A small network was shown many inputs. Here are its activations along a few directions, one row for each input.
In each table, some parts of the input vary, and every possible input appears once, in random order.
A made-up example of a description, with smaller parts first: line(4) and (point or line(9) or (values(2) and ring(8))).
Shared parts are said once, and a part with two or three values counts as separate values.
In the rows, 128 means zero.

Other details of the inputs shift rows strongly along two fixed directions, in all tables alike. That doesn't count.

Table:
R1: [127 136 147 147 152 127 159 171 112  99  94]
R2: [178 211 124 115  78 167  69 113 121 174 247]
R3: [147 127 173 167 168 139 161 195 112  57  40]
R4: [116  46 116 143 136 124 159 130 181 122 106]
R5: [ 30 131  41  89  50 110 162  83 136 231 157]
R6: [155 199 177 138 138 182 102 179  86 100 141]
R7: [136 145 185 145 164 148 130 146  89  73  71]
R8: [188 215 191 132 149 171 112 178  78  54  84]
R9: [147 176 189 130 161 177 111 171  98  70  85]
R10: [ 68  44 106 140 167  99 167 149 137 133  69]
R11: [140  96 165 144 168 173 144 177  95  73  57]
R12: [105 168  96 105 125 100 132  97  93 150 167]
R13: [104  92 112 133 154 132 144 140 111 142 105]
R14: [ 69  33  76 137 127  72 159 108 203 175 135]
R15: [180 193 131 113  96 126  93 116 134 128 170]
R16: [170 164 110 102  80 157  80 109 112 169 224]
R17: [185 160 182 156 114 151 110 164 133  82 123]
R18: [120 197  93  88 117 110 127 112 101 168 189]
R19: [147 185 137  98 140 175 117 136  92 117 149]
R20: [154 126 106 131  96 100 112 122 136 149 156]
R21: [ 61  35  78 126 133  65 146  71 187 159 124]
R22: [ 67  37  97 139 163  77 184 135 138 156  74]
R23: [109 173 101 103  14 152 103  91 146 192 175]
R24: [ 65  53 105 137 179 106 172 107 136 119  64]
R25: [162 184 184 129 160 192 111 162  91  77  94]
R26: [132 145 108 116  99  96 110  82 136 144 177]
R27: [ 87  54  74 115 130  88 149  81 196 174 133]
R28: [189 228 116 117  67 132  78 121 117 164 240]
R29: [ 98  84 127 147 174  92 172 133 121  79  37]
R30: [199 151 215 167 139 158 100 154 116  19  51]
R31: [127 143 139 117 153 162 129 123  88  96 118]
R32: [144 218  96  96  93 124  99 126  65 183 227]
R33: [163 195 129 100  87 130  83  97 133 171 212]
R34: [171  89 191 170 137 138 128 175 137  55  47]
R35: [122  94  87 122 103 113 111  99 151 184 178]
R36: [188 171 198 158 152 169 118 203  68  46  56]
R37: [105  11 143 164 153 106 148 150 179  98  43]
R38: [ 92   8 117 143 158 105 166  98 181  95  58]
R39: [112 150 117 126 132 119 144 138 113 165 161]
R40: [ 82  41  89 132 137  88 146  72 178 148 114]
R41: [ 91  26 112 156 139  76 175 123 199 147  91]
R42: [108 166 106  98 131 112 133 111 113 172 166]
R43: [121  80 159 154 180 163 173 180 125  70  48]
R44: [ 98 141 125 119 149 128 122 116 102 124 129]
R45: [190 155 227 151 142 189  86 172 135  37  69]
R46: [171 171 135 101 104 167  92 110 134 130 182]
R47: [188 215 150 108  90 144  81 119 121 126 189]
R48: [ 63  62  74 133 160  99 182 124 152 169 116]
R49: [175 204 121 105  64 136  63 105 103 195 250]
R50: [ 55  68  28  97  97  32 144  27 180 238 210]
Each input here is: values(2) and (point or (line(4) and line(6))).
Changing only the values(2) part turns R13 into R35. The same change can be made to R48. Which row results? -> R2
Changing only the values(2) part turns R19 into R46. The same change can be made to R6. Which row results? -> R14
Which other rows does R41 become when the values(2) part takes its other values? List them by row number. -> R39
Which other rows does R10 become when the line(6) part takes its other values? List them by row number. -> R11, R13, R22, R32, R36

Table:
R51: [167 144 114 123 118 128 117  99 164 107 170]
R52: [ 58  65  73  95 197  77 182 101 142 159 138]
R53: [119 124  88  93 159  85 130  79 146 157 213]
R54: [148 107 116 130 177 100 163 107 147  92 118]
R55: [159  97  91 138  95  96 118 105 148 139 178]
R56: [111 151 190 148 116 178 151 177 147  93  52]
R57: [135 102  98 108 122  86 137 112 191 123 129]
R58: [124  98  52 109 125  35 143  99 135 185 178]
R59: [126 129 158 130 218 153 128 144 109  91 101]
R60: [141 209 187 154 108 175 118 199  59 112 114]
R61: [158  70 155 145 100 133 132 157 160 113  61]
R62: [ 22  67  78 102  85  96 142  32 138 153  76]
R63: [ 90 212  70  92 105 137 139 120 104 189 190]
R64: [178  79 155 168 172 107 149 149 114  62  75]
R65: [176 179 170 132  77 201  94 186  87 103 106]
R66: [137 183 133 111 139 196 144 144  85 107 132]
R67: [165 177 174 146  56 142  95 146 132 160 159]
R68: [ 33  78 108 115 139 107 157  65  99 112  33]
R69: [101 172 115  85 136 177 125 126  92 152 188]
R70: [134 190 136  88  43 139  57  25 107 152 171]
R71: [184 201 151 132 105 133  93 135 153  96 155]
R72: [ 75 112  40  75 161  57 181 103 135 183 145]
R73: [215 144 181 151 105 139  86 175 123  63 103]
R74: [140 206  92 114 114  97 114 138  66 177 199]
R75: [ 93  29  68 128 166  38 151  93 153 173 163]
R76: [ 73  41 120 155 180 144 150 152 114 135  73]
R77: [136  47 153 152 141 154 174 125 196  80  40]
R78: [166 195 116  83  67 154  96 104 152 171 197]
R79: [100 131  77 107 107 122 145 148  88 175 138]
R80: [ 82  80 149 172 102 129 163 178 146 125  49]
R81: [146  93 137 133 187  89 165 142 156  66  51]
R82: [ 78  37  63 117 153  70 132  65 217 171 172]
R83: [100 177 122  97 137 100 103  57  58 111 116]
R84: [172 146 193 154 192 172  93 176  59  81 109]
R85: [139 147 156 146 118 101 131 135 182 105 122]
R86: [170 107 149 142 115 127  83 130 137 110 172]
R87: [ 77 107  87 123 182  72 193 132 141 133  84]
R88: [ 75  79 109 117 173 132 195 160 142 106  30]
R89: [173 127 180 136 150 156  97 136 161  59 130]
R90: [ 66  67  67 120 105 132 118  98 143 219 178]
R91: [132 169 122 135  65 160 110 157 107 158 144]
R92: [164 123 193 129 129 193 105 133 162  89 113]
R93: [114  56 132 145 219  98 147 109 170  94  91]
R94: [217 194 193 173 140 132  95 181  83  59 108]
R95: [173  93 177 170 191 128  99 148 112  79 105]
R96: [169 146 189 140 173 160 109 180  55  75 119]
R97: [199 150 159 141  72 178  93 131 116 125 156]
R98: [181 190 146 118 139 136 111 174  55 113 129]
R99: [137 157 137 116  77 192  85 140  91 156 194]
R100: [117  92 186 161 124 131 164 151 201  99  37]
R101: [153 221 141 120 128  94 118 121 123 134 190]
R102: [136  91 101 153 100  66 126 130 169 138 133]
R103: [112  90 121 163 144  41 160 137 143 137 112]
R104: [ 85 143  57  79  81 135 145 103 155 196 163]
R105: [ 79  91  46 115 155  22 181  84 182 169 148]
R106: [139  13 160 184 169 115 116 143 176  77  66]
R107: [156 122 131 112  75 149  82 108 136 186 207]
R108: [133 150 112 100 104 162  81  73 168 197 221]
R109: [131 187  79 110  93 161 119 124  58 183 211]
R110: [ 79 145  61 120  97 105 148 136  95 200 165]
R111: [161 199 136 114  72 154 102 116 155 153 170]
R112: [ 87 153  89 111  89 143 147 124 154 166 135]
R113: [154 118 139 149 170 130 151 161  75  88  94]
R114: [104  73 160 146 163 164 147 178  87  96  72]
R115: [176 142 181 155  96 217 115 178  87  78  88]
R116: [143 206  88  83 144 132 132 103  82 154 210]
R117: [104 236 135 108 109 159 132 150  91 156 169]
R118: [130 157 161 120 131 219  93 135 127 124 140]
R119: [149 230 187 128 159 141 131 173  85  92 117]
R120: [157 204 152 107 119 107  68  48  71  88 143]
R121: [ 70  56 143 143 214 167 166 150 141  98  38]
R122: [105  69  85 146  76  84 147 115 181 185 124]
R123: [ 92 113 119 102 119 177 133 119 149 147 145]
R124: [139  26 176 175 145 158 116 143 170 108  59]
R125: [ 91  60 123 133 115  67 119  42 161  77  59]
R126: [117 118 170 164 167  92 163 187  94 100  59]
R127: [ 88 132  56  94  90 150 153  85 150 187 180]
R128: [169 165 164 159  83 102  93 153 135 121 161]
Changing only one part turns R106 into R124. The same change can be made to R89. Which row results? -> R92
Changing only one part turns R123 into R69. The same change can be made to R127. Which row results? -> R66
What is each input in this table made of? -> ring(6) and (point or (values(2) and line(6)))
Start at R90 and move only the line(6) part, one step at a time. The first step leads to R99. Which rows follow, in order? -> R115, R65, R91, R80
Which other rows agree with R103 in the ring(6) part? List them by row number. -> R53, R54, R58, R64, R75, R81, R93, R94, R95, R101, R105, R120

Table:
R129: [122 111 104 123 126 101 127  93 142 135 139]
R130: [187 162 165 146 126 152  96 150 105  94 137]
R131: [ 81 102  85 121 130 115 160 134 110 163 126]
R132: [125 124 149 142 151 143 143 160  96 110  89]
R133: [132 147 152 129 150 143 122 137  99  94  94]
R134: [155 166 122 106  89 149  90 110 137 161 201]
R135: [123 129 113 118  93 145 109 106 158 167 177]
R136: [109  70 149 155 174 101 171 156 150  83  37]
R137: [ 94  80 122 141 164  98 172 148 144 109  57]
R138: [179 169 157 130 132 160 100 137 120 100 149]
R139: [122 146 145 126 146 173 142 161 100 105  99]
R140: [139 185 107 110  57 138  90 102 141 189 217]
R141: [151 125 144 145 133 120 133 139 144  99 103]
R142: [172 178 183 133 155 172 104 160  98  81 121]
R143: [106  80 126 145 165 110 155 151 123 112  74]
R144: [111  54 124 139 140 100 150 108 166 107  73]
R145: [121 122 163 148 157 142 160 169 115  86  50]
R146: [106  85  82 122 110  77 151 100 175 165 141]
R147: [145 185 156 120 141 176 119 151  87 115 136]
R148: [139 133 105 111 111 124 116 104 148 157 180]
R149: [111  55 131 155 165  93 159 140 147 103  77]
R150: [173 156 187 143 156 166 112 158 115  67 108]
R151: [150 175 118 102  75 139  81  90 125 162 201]
R152: [148 146 152 139 137 122 128 142 129 100 118]
R153: [166 182 168 128 130 150  94 126  98  90 141]
R154: [170 155 184 149 153 154 109 169  90  78 103]
R155: [104  84 136 138 167 106 150 124 134  98  69]
R156: [104  97  80 114  90  86 137  97 176 183 161]
R157: [133 196 103  95 123 141 104 116  97 168 205]
R158: [158 139 124 127 103 126 104 121 126 144 169]
R159: [ 98  67  73 121  99  83 136  97 168 189 162]
R160: [ 82  62  96 128 104 105 140  87 177 160 119]
R161: [ 55  88  74 110 135 103 170 106 125 159 108]
R162: [ 59 102  64 102 132  88 161  85 125 185 143]
R163: [137 183 153 127 123 167 132 167  88 105 108]
R164: [143 163 111 118  67 144  84 108 128 185 214]
Changing only one part turns R150 into R152. The same change can be made to R142. Which row results? -> R136
What is each input in this table made of? -> values(4) and line(9)
Start at R164 and move only the line(9) part, one step at a time. The first step leads to R159. Which rows follow, in order? -> R158, R130, R149, R154, R143, R132, R131
Which other rows does R157 become when the values(4) part takes its other values? List them by row number. -> R133, R137, R143
Which other rows does R164 become when the values(4) part takes its other values? List them by row number. -> R135, R140, R160

Table:
R165: [126 174  98  99  78 126  96  90 125 188 212]
R166: [140 144 166 124 144 162 130 160  98 102  88]
R167: [130 180 110 110 121 133 103 127  82 139 172]
R168: [119  81 134 138 138 112 143 126 156 101  85]
R169: [151 174 128 109 102 135  96 116 122 135 173]
R170: [ 78  82 104 134 133  93 175 133 135 149  93]
R171: [115  89 129 128 170 108 160 138 127 115  76]
R172: [ 90  85 136 135 164 137 159 134 127 113  78]
R173: [140 108 176 150 130 154 128 144 133  83  74]
R174: [139 133 163 145 144 134 147 167 106  81  79]
R175: [160 128 163 149 131 160 121 154 126  92 101]
R176: [132 180 112 116 129 124 102 121  82 146 171]
R177: [119  71 130 143 145 113 149 138 153 107  94]
R178: [155 159 148 123 115 142 103 129 125 109 139]
R179: [147 139 172 138 123 158 111 146 129  95  92]
R180: [159 127 165 145 134 151 119 153 123  85 111]
R181: [143 172 129 115 100 148  97 131 119 155 177]
R182: [ 66  76  59 123 127  70 186 109 146 180 123]
R183: [161 160 154 130 123 137 102 126 124 112 136]
R184: [ 85  57  72 127 138  66 158  98 172 176 138]
R185: [121 205  93  99 118 115 114 106 103 178 214]
R186: [146 150 156 130 107 153 106 128 121 118 134]
R187: [150 164 118 122 100 146 107 120 117 151 184]
R188: [ 46  65  60 118 139  79 164 105 135 178 117]
R189: [ 84  62  69 123 139  65 157 101 174 178 139]
R190: [149 167 121 117  95 142 103 107 121 145 174]
R191: [139 179  95 103  82 129  99  91 125 177 207]
R192: [ 96  71  98 130 130  99 155 109 169 141  95]
R193: [151 146 160 121 151 152 129 158  98  91  97]
R194: [157 165 128 124 113 132 101 119 115 146 187]
R195: [ 95  59  94 131 137  88 156 118 167 143 115]
R196: [140 160 147 125 154 147 119 129  96 115 139]
R197: [139 176  99  99  85 122  97  90 118 168 220]
R198: [ 56  68  56 112 150  90 177  89 148 179 134]
R199: [120  75 135 146 147 103 145 119 155 108  85]
R200: [132 159 153 138 148 157 140 156 112  92  93]
R201: [126 180 101 113 115 139 107 122  84 153 170]
R202: [151 148 156 134 113 158 106 144 118 122 140]
R203: [121 156 158 135 144 155 136 157 111 102  98]
R204: [148 150 162 146 144 129 137 158 100  96  97]
R205: [ 89  55 108 139 132 105 159 122 161 145 104]
R206: [149 167 138 113 132 157 124 143  94 124 128]
R207: [140 118 175 145 131 154 123 148 136  86  72]
R208: [147 113 156 148 140 150 131 158 139  93  81]
R209: [120  76 135 146 145 104 146 118 153 107  87]
R210: [ 82  57  66 126 124  83 163 101 173 176 132]
R211: [ 78  61  68 115 121  69 156  84 171 168 142]
R212: [160 138 161 145 130 161 117 156 128  95 101]
R213: [132 174 100 104  84 133  96 107 120 189 218]
R214: [163 129 168 150 143 143 116 149 125  92 109]
R215: [163 139 172 145 136 141 110 137 127  87 101]
R216: [136 173  93 104  82 129 104  87 121 177 211]
R217: [130  95 162 150 140 146 135 158 143  97  73]
R218: [161 139 172 142 140 141 111 142 130  86  94]
R219: [138 184  94 100  83 130  97  92 124 179 208]
R220: [ 99  66 101 131 140  94 154 124 166 137 110]
R221: [162 154 151 135 130 139 105 141 123 118 141]
R222: [135 160 142 118 146 154 121 132  97 110 143]
R223: [135 161 159 133 152 149 135 158 109  83 101]
R224: [138  94 155 146 150 133 136 158 146  85  77]
What is each input in this table made of? -> line(4) and (values(5) or (values(2) and line(5)))
Changing only the line(4) part turns R186 into R199. The same change can be made to R188. Which row results? -> R176
Changing only the line(4) part turns R179 into R218. The same change can be made to R173. Which row results? -> R209
Which other rows does R182 become when the values(5) part takes its other values? List them by row number. -> R198, R200, R201, R206
